These are the activations of a small neural network, seen along a few directions. Each row is one input.
Each table varies a few parts of the input and shows all the possible inputs, shuffled.
Descriptions start from the smaller parts, as in this example, which fits no table here: one of 3 separate values, together with either a single point or one of 11 places along a line or (one of 5 places around a ring, together with one of 6 places along a line).
Shared parts are said once, and a part with two or three values counts as separate values.

Other details of the inputs vary at random and push rows far along two fixed directions, the same in every table; ignore that.

A family of inputs:
x1: [ 12  10   8  32  15  -7  -7  -5  13 -26 -37]
x2: [  3   0   7  18  13  11 -15   8   2  -3 -17]
x3: [-17 -24  -3   4  28  19 -10  21  -6  10  -5]
x4: [ -6 -23  12  14  16  14  -5  16   0   9 -12]
x5: [-13   3 -14 -18 -12   7  -7   3  -7   8  10]
x6: [ 22  12  16  25  -8 -14   6 -21   8 -21 -22]
x7: [-24 -29  15  15  28  21 -12  26  -5  11 -19]
x8: [-21 -24  17   8  34  26 -22  13  -5  13 -18]
x9: [ 30  31   0   0 -28 -18   6 -36   4 -21  -4]
x10: [-16 -21  11   6  13  13  -3  13  -7   9  -8]
x11: [ 17   8   6  33  14  -4  -6   0  12 -23 -30]
x12: [  0  -1  10  14  -3  -6   1 -11   4  -6 -19]
x13: [-11 -11  12   9  21  18 -17   8  -2   5 -15]
x14: [ 25  20   6  33   2 -14   0 -15  15 -34 -29]
x15: [ 13  13  -3  -5 -27 -15  14 -17  -4  -9   3]
x16: [ 21  18  10  26 -12 -17   4 -13   8 -23 -26]
x17: [ -2  11  -9  -9 -15   0  -4  -9  -2  -1   3]
x18: [-19   5 -10 -38   1   2  19  14  -1  26  40]
x19: [-15 -18   1   3  24  14  -6  11  -4   2  -8]
x20: [-25 -28   8   8  40  19 -15  16  -3   8 -23]
x21: [ -6 -15 -23 -31  -8   9  10   7 -12  14  33]
x22: [ -3  25  -5 -17  -7 -14  19  -3  13   7  18]
x23: [  6  14   2  10  -2   0 -11  -1   3 -10 -16]
x24: [-18 -11  13  17  25  17 -23   6   3   3 -28]
x25: [ 22   7 -17 -19 -24 -11  19 -24  -2  -6  25]
x26: [ 35  29  -8  -9 -36 -17  12 -37  -1 -14  15]
x27: [-19 -24 -17 -38 -15  12  12  10 -25  30  40]
x28: [-11  -5  -4  11  14   3  -8   4   4  -7 -19]
x29: [-17 -13  -6   1  19  11  -9  20  -4   2 -11]
x30: [-19 -16   6  19  31  11 -15   9   5  -3 -30]
x31: [  0   1   8  16  -5  -6   0  -8   4  -8 -20]
x32: [ 15  14  17  31   9   1 -14  -7  11 -20 -32]
x33: [ 21  13 -24 -17 -28 -11  16 -11  -1  -9  25]
x34: [ 10  13  16   9   3 -27  -1   5  19  -4  12]
x35: [ 25  32 -10 -12 -40 -20  10 -40   2 -16   9]
x36: [ -8  -2   0  23  19   3 -12   9   9 -12 -29]
x37: [ 28  29  -5   6 -36 -25  15 -19   4 -23  -3]
x38: [ 20  14  15  24  -9 -16   5 -21   8 -20 -26]
x39: [-36 -22  16  -8  34   1 -15  39   1  26  18]
x40: [-22   1  -5 -33  -9 -20   2  15  -1  21  44]
x41: [  1  -6  -7 -16  -8  12  -3   1  -6  12  17]
x42: [ 19  13  -8   0 -28 -13  14  -8  -3  -8  10]
x43: [-12 -22  -6 -24  -7   9   9   4 -19  23  24]
x44: [ 22   6  -2  -2 -26 -11  16 -16   0  -5  10]
x45: [-10 -18 -19 -34 -21  10  13  15 -18  24  39]
x46: [  9  26   5  -7 -15 -38   6  -3  12  -6  23]
x47: [-29 -18  11  -8  40  21   0  33   9  33   9]
x48: [ -8   1  -9 -19  -8   8  -5   1 -11   8  11]
x49: [-23 -16 -27 -43 -12   6   9  -2 -18  18  33]
x50: [ 27  15  10  29 -11 -14   5 -13   8 -20 -20]
x51: [-25 -45  15   3  31  27 -10  24  -8  27  -7]
x52: [  5   1 -15 -22 -15  -4  13 -14  -9  -3  21]
x53: [ 12  24  13  14  14 -11  11  -1  22  -3  -6]
x54: [ -9   0 -14 -33 -17   7   1  -5 -16  13  25]
x55: [  2  -4   9  11  12  12 -13   0  -1   2 -11]
x56: [ 21   7  18  31  11   2 -13 -11  14 -15 -29]
x57: [  8   7  -3  14   5  -3  -1   2   5 -18 -13]
x58: [-16  -6 -14 -28  -8  15  -4  12 -16  16  24]
x59: [  7   7  15  36   3  -8  -5  -6  13 -18 -38]
x60: [-13 -15   9  13  13  11  -6  20  -4   3 -14]
x61: [ -5 -13 -12 -34 -12  14   2  -5 -15  22  33]
x62: [ -6   6  -1 -24  -8 -23   5  11   1  15  43]
x63: [ 23  29  -7   8 -39 -25  14 -22   7 -23  -4]
x64: [ 12  -1   3  15  11  -2   0 -11   4 -11 -13]
x65: [-14 -15   3   9  27  11 -10  10  -1  -1 -20]
x66: [ -2  -1 -16 -28 -17   9   2  -1 -15  15  30]
x67: [-10 -20  -1   5  24  14  -7  11  -4   6  -6]
x68: [  1  27 -10 -28 -14 -15  24  -3   7   9  30]
x69: [ 10   6 -14 -20 -22   3   3  -4  -6   5  24]
x70: [  6 -12   6  19  22   7  -6   2   8  -7 -18]
Each input here is: one of 5 places along a line, together with either one of 2 separate values or (one of 3 separate values, together with one of 4 places along a line).
Changing only the place on the line of 5 turns x33 into x57. The same change can be made to x44. Which row results?
Answer: x10
Changing only the place on the line of 5 turns x23 into x5. The same change can be made to x1. Which row results?
Answer: x28
Start at x23 and move only the place on the line of 4, one step at a time. The first step leads to x48. Which rows follow, in order?
Answer: x54, x9

A family of inputs:
x71: [  8  25  -6   6  -8 -12  -2 -12   9 -19 -12]
x72: [ 24   2   7  16 -14 -15  15 -11   4 -13  -4]
x73: [ -9   5   2  12  14  -3  -8   9   8  -7 -16]
x74: [ 13  -6  11  24   9  17 -15 -14  -1 -10 -32]
x75: [  8  19  45  21  27 -12 -14   3  28  11  -3]
x76: [-25  -6 -19 -26   7  24 -13   6 -13  13   7]
x77: [ 23   4   5  13 -17  -4   4 -20  -1 -13 -10]
x78: [-14 -28  -7 -20  -2  26  -5   4 -22  21  12]
x79: [ 35  18 -22 -28 -59 -35  45 -25  -6  -8  50]
x80: [-17 -32  -4 -18  -1  16   4  14 -19  23  19]
x81: [ -9   5   3  14  17  -8  -3  14  11  -7 -13]
x82: [-29 -12 -13 -21  13  -1   7  30  -3  17  24]
x83: [ -8   8  -1   9  13   8 -16   0   4  -8 -22]
What is each input in this table made of?
Answer: either a single point or (one of 2 separate values, together with one of 6 places along a line)
Change only the choice among 2 separate values in x71. List by row number the other rows that result.
Answer: x77
Change only the choice among 2 separate values in x73. List by row number the other rows that result.
Answer: x80

A family of inputs:
x84: [-10 -11 -17 -13 -16   5  -1  -2  -6   4   6]
x85: [ -9   4  -7  -6 -13  -7   9   5   3   2   4]
x86: [  7   6  -5  -9 -24 -12  13   4  -7   1  17]
x87: [  9  22  13  12  -9 -12   3 -14  10  -5 -13]
x88: [ -2  15 -15 -10 -12  -6   8   8   0  -3  14]
x89: [ 12  26  13  10  -5  -6   3 -12  12  -8 -11]
x90: [ 16  -5   8  22 -11  -1  -4 -10   1 -13 -18]
x91: [ -2  -6 -13  -8  -1  15  -1  -4   1   4  -1]
x92: [  4  10   9  15  13  -4  -9  -5   1 -17 -18]
x93: [-16 -27   5   4  20  10  -4  19 -14   6  -7]
x94: [ -4  -4 -18  -5  -3   9  -8   5  -5  -2   3]
x95: [ -3  12 -15 -20 -16  -1  18  -1   2   6  19]
x96: [ 20  19   2   9  -6   1 -11 -18   4 -14 -12]
x97: [ 10   7  13  25   7  -3  -1  10   5 -11 -15]
x98: [ -5   3  -3 -16  -8  -3   8 -15  -9   4   8]
x99: [  0   4 -11 -11   5  -3   2   5   7   4  16]
x100: [-30 -33  -5   3  25  24 -23  28  -7  13 -16]
x101: [-12  -7  -5  -1  17   1  -7  17   6   4   9]
x102: [ 17  11  12  18 -10 -11  12  -8   8  -6 -12]
x103: [ 15  13   7  12 -12  -3  -6 -25   4  -9 -16]
x104: [-18 -10   4  -5  13   3  -9   8 -11   3  -5]
x105: [ 12  -4  19  23  11  -8   1  -4  13  -1 -13]
x106: [ -4  -2  24  20  24  -2 -14  -1  15   4 -20]
x107: [  8  18   3  15  -8 -12  10  -8  14  -9 -16]
x108: [-10   9  -1 -11  -2   2  -4  11  -6   7  12]
x109: [ -2   6 -20 -13  -7  -6   9  -2  -7 -10  12]
x110: [ 15  29   9  10  -3  -7  -2  -7   9 -10 -10]
x111: [ -3   6  -2 -15  -1  -6  -6   3  -1   5  23]
x112: [  1 -11   4  -8   6   4   6   4   2  14  18]
x113: [-11 -24   8   0  15   2  -7  22  -3  13   9]
x114: [ 15  15   3  12   4 -12   5 -12  22 -11  -6]
x115: [ -8 -21  16  28  37  14 -12  18  -3  -6 -28]
x116: [  9  -1  -9 -13  -5   2  13  -4 -12  -1  14]
x117: [ -6   7  21  20   8  -4  -9   4   9  -4 -24]
x118: [-17 -15   2  -3   7  14 -22  10 -10   9  -6]
x119: [  4  13  -8 -27 -10  -6   2  -6  -2  10  33]
x120: [ 21   6  10  14 -12 -22   8 -12  11 -12   0]
x121: [  6   5   6  18   3 -18   0  -5  19 -12 -12]
x122: [  3  -7  -5  -9 -16  -7  15  -7 -12  -3  10]
x123: [  3  -8  -5 -13  -2   7  15  -5 -10   4  12]
x124: [ -9  -7   6  21  17  -3  -2   0   6 -14 -30]
x125: [-12  -8  -7  -6  15  11   6   1   0   2  -5]
x126: [-8 -3 10 -7 15  6 -7  2  6 14  8]
x127: [ 11  -1  -5 -15  -5  -3   8   2  -2   9  28]
x128: [  1  15  16  18   3  -9 -10   5   7  -8 -19]
x129: [ -5  -1  16  17  12  -3  -8  -6   2 -12 -26]
x130: [  0   8   0 -14 -10 -16  -3  -2   1   2  20]
x131: [ 14   8  -5  14 -11  -4   0 -19   9 -12 -20]
x132: [ 14  25  -1  13  -2  -8   5  -1  14 -14 -12]
x133: [ -4  -6   1  -6 -15  -3  11   7  -6   8  12]
x134: [  7 -11  -7  -8 -19   7   6 -10 -11   9  10]
x135: [ 11  -6 -12 -18 -21  11  10 -11 -10   8  20]
x136: [ 10  -4 -16 -15 -23   5   3  -3 -16   1  23]
x137: [  6   5 -26 -20 -16   7   2  -6  -5   1  14]
x138: [  9   9   7  18   4   5 -20  -6   2 -13 -19]
x139: [-10 -29   2   3  22  30 -15  19 -10  15  -6]
x140: [  3   4  -4 -13 -10  12  -4 -14  -4   5   6]
x141: [ 23  17   9  16  -5  -6   8  -2   7 -11  -9]
x142: [ -7  -5  -5 -15 -17   5  -7  -8 -11   6   9]
x143: [-21 -16  -7  -1  17   4  -4  15  -7   0  -8]
x144: [-13  -6   2 -14  12  13   0  -2  -7   8   2]
x145: [ -9   6 -10  -7  -9  -7   5  12   0   1   6]
x146: [  0   6 -25 -28 -10  -1  15  -6  -9  -1  21]
x147: [ -6  -1 -13 -10  -4  -3  13  -9  -3   1   1]
x148: [-37 -36   9   7  45  19 -15  29   6  28 -10]
x149: [ 15   0  10  19   1  -6  10 -14   2 -11 -18]
x150: [ -9 -20   6   0  19   7  -7  22  -3  12  12]
x151: [ -7 -23  -3  -2  -2  13  -9  12 -15   9   3]
x152: [  4   2  -2 -13 -14   3  17   1  -4  10  18]
x153: [-14 -12  -3  -2  13  -4  -6  17   5   7   5]
x154: [ 13  17  12   8 -10 -22  -1 -16  13 -11  -1]
x155: [ -5   3  -2 -13   8   6  -2  -2  -9   2   4]
Changing only one part turns x129 into x104. The same change can be made to x120. Which row results?
Answer: x113
Changing only one part turns x119 into x130. The same change can be made to x99. Which row results?
Answer: x153
What is each input in this table made of?
Answer: one of 3 separate values, together with one of 4 places along a line, together with one of 6 places around a ring
Change only the choice among 3 separate values in x89. List by row number the other rows that result.
Answer: x95, x152
Change only the choice among 3 separate values in x136. List by row number the other rows that result.
Answer: x94, x138

A family of inputs:
x156: [ 4  7  1 -7 -4  7 -8 -4 -2  5  5]
x157: [ -3  11 -12 -25 -25 -15  19  -6  -5   6  26]
x158: [ -1   1 -25 -22 -16  -1  18  -4  -7   0  19]
x159: [  0   3  26  34  34 -10  -8  11  22  -8 -27]
x160: [  6 -11 -18  -9 -28 -10  16   8 -15  -4  22]
x161: [-22  -5  -1   2  16  12 -17  12  -1   3 -16]
x162: [ -1   5 -10 -24 -18   8  -3  -7 -12  11  21]
x163: [-17 -28  15  19  11  -2  -8  30  -5  11  -9]
x164: [-11  10 -12 -16  -6   2  -3   2  -3   2   7]
x165: [-10 -13   7 -15   0   7   2   6  -6  21  17]
x166: [  6   1   4  18 -11 -11  -8  11  -1 -15  -9]
x167: [  9  -5 -10  -9 -11   7  10 -10  -7   2   9]
x168: [  3 -11  -9 -10  -7  10   5  -7 -11   4   5]
x169: [-22 -24  -6   1  19  16  -6  13  -6   4 -15]
x170: [-14  -2  -4 -19   0  -6  10  10  -1  15  23]
x171: [ -2  -3   7  -1  16  11 -16   7   2  10   6]
x172: [ 37  27  26  37 -12 -23   4 -29  20 -27 -30]
x173: [  2   1   0 -14 -24  -6   7 -16 -10   5  13]
x174: [-13 -21  19   2  24  10  -8  16   3  20   6]
x175: [-11   6 -13 -22   4   0  -3  10  -1   9  24]
x176: [-10 -17  17  -1  16   9  -4  11   1  19   5]
x177: [-9  9 -4 -4 11  2 -7 10  5  1  2]
x178: [-23  -8  -1   3  15  11 -19  10  -3   1 -18]
x179: [ -5 -23   6   9  24  22  -6  12  -3  10 -11]
x180: [ -4  18 -21 -27 -19  -6   5  -3  -4   2  24]
x181: [-10 -10  12   5  25  20 -21  14   1  13  -6]
x182: [  8   2   6  28  26   0   0   5  15 -16 -28]
x183: [ -5 -12  24  21  16   7 -11   3   2   3 -24]
x184: [  9   7 -11   7  -6  -5   9 -10   3 -16 -12]
x185: [ 21  23   3   9 -18  -7  -6 -24   4 -17 -12]
x186: [ -1  13 -11 -26 -23 -16  20  -5  -3   6  29]
x187: [ -4  -7 -17 -18   7   1  12  10  -2   7  21]
x188: [ -6   4   0   0 -10 -11   5  -8   1  -5  -4]
x189: [-20  -8   5   2   9   1  -2   8  -1   7  -6]
x190: [  1 -12 -14 -17 -14   8   6 -10 -17   4  12]
x191: [ 21  19  11  23  -8  -6 -14 -24   5 -22 -30]
x192: [ 58  39  -5  13 -36 -27  24 -42  14 -33   2]
x193: [ 36  13  11  30   6  -9   4 -17  17 -22 -17]
x194: [  4   0   2  23  21   2   1   5  10 -13 -26]
Changing only one part turns x175 into x159. The same change can be made to x171. Which row results?
Answer: x174
What is each input in this table made of?
Answer: one of 3 separate values, together with either a single point or (one of 2 separate values, together with one of 6 places along a line)
Start at x171 and move only the place on the line of 6, one step at a time. The first step leads to x181. Which rows follow, in order?
Answer: x156, x162, x185, x191

A family of inputs:
x195: [  2  11  -7 -14 -10  -8   9  -2   1   3  18]
x196: [  3   9  -8 -12  -8 -10  10   3   3   1  20]
x197: [  2   2  -5 -13 -16  -7   6  -5  -6   4  16]
x198: [ 0  8  0 -7 -4 -5  1 -6  2  2  6]
x199: [-12   2 -17 -11  -2   2   0   2  -4  -3   1]
x200: [ 10 -11  -5  -1  -7   7  12  -9  -7  -1   2]
x201: [ -4 -13  20  29  22   5 -11  12   7  -2 -27]
x202: [ 47  39  17  39 -27 -32   8 -38  20 -40 -31]
x203: [ -3 -12  -3  -3  15  14   4   2  -2   7   0]
x204: [-2 -9  4  6  4 -1  1 12  0  2  1]
x205: [ 1 -1 -2 -7 -9 -6  4  1 -3  3 12]
x206: [  8 -13  -2   2   2   8   6  -6  -5  -1  -2]
x207: [-7 -1  5  0 10  1 -4  5  4  5 -1]
x208: [-3 -3 10  5  1  1 -6 -4 -1  1 -8]
x209: [ 2 -1 -4 -6 -6 -8  6  5 -2  2 15]
x210: [ -4  -3  -3  15   2   3  -4   1  -1 -13 -25]
x211: [-9 -6  5  3 17  2 -4 14  5  6  0]
x212: [-3 -8  2  1 -1 -1  3  8 -3  5  5]
x213: [-7 -9  9  3 -1  5 -4 -1 -5  5 -7]
x214: [  0   6 -11 -16  -5  10  -5  -2  -6   5  13]
x215: [-9  1  3 -7  3  2 -4 -2  0  7  3]
x216: [  0  11  -3 -12  -9  -5   6  -7   1   3  11]
x217: [ 1  7 -1 -4 -1 -7  3  0  5  1  8]
x218: [-2 -3  9  7  3  0 -5 -1  0  1 -8]
x219: [ -2  10  -1 -13  -9  -3   4  -9   0   4   9]
x220: [  3   7   9  14  13  -5  -2   6  12  -5 -10]
x221: [  7   9 -11 -12  -9   5  -5  -7  -3  -1  11]
x222: [ 1  3  6 10 12 -6 -1  8 10 -4 -3]
x223: [ -5   5  -4 -15  -4  -1   5   1  -1   9  15]
x224: [-16 -12  -4   8  12   9 -10  10  -5  -5 -20]
x225: [ -7   8 -11   1   2   0  -1   0   1  -9 -11]
x226: [  9  -2  -7  -5   0   4   9 -10   0  -1   6]
x227: [ -9 -15  12  12  13   8  -7  10  -1   6 -13]
x228: [  3   2  -6 -11 -13  -9   8   0  -4   2  18]
x229: [ -3 -14   5  10  10  19 -17   7  -6   3 -14]
x230: [  6  -3   0   5   1  10 -14  -1  -4  -4  -7]
What is each input in this table made of?
Answer: one of 4 places along a line, together with either one of 3 separate values or one of 6 places along a line
Changing only the place on the line of 4 turns x212 into x220. The same change can be made to x201. Which row results?
Answer: x195
Change only the choice among 3 separate values in x203. List by row number the other rows that result.
Answer: x214, x225
Which other rows agree with x217 in the place on the line of 4? List them by row number.
Answer: x198, x199, x207, x211, x215, x221, x222, x226
Change only the place on the line of 6 in x205. List by row number the other rows that result.
Answer: x197, x208, x209, x218, x228
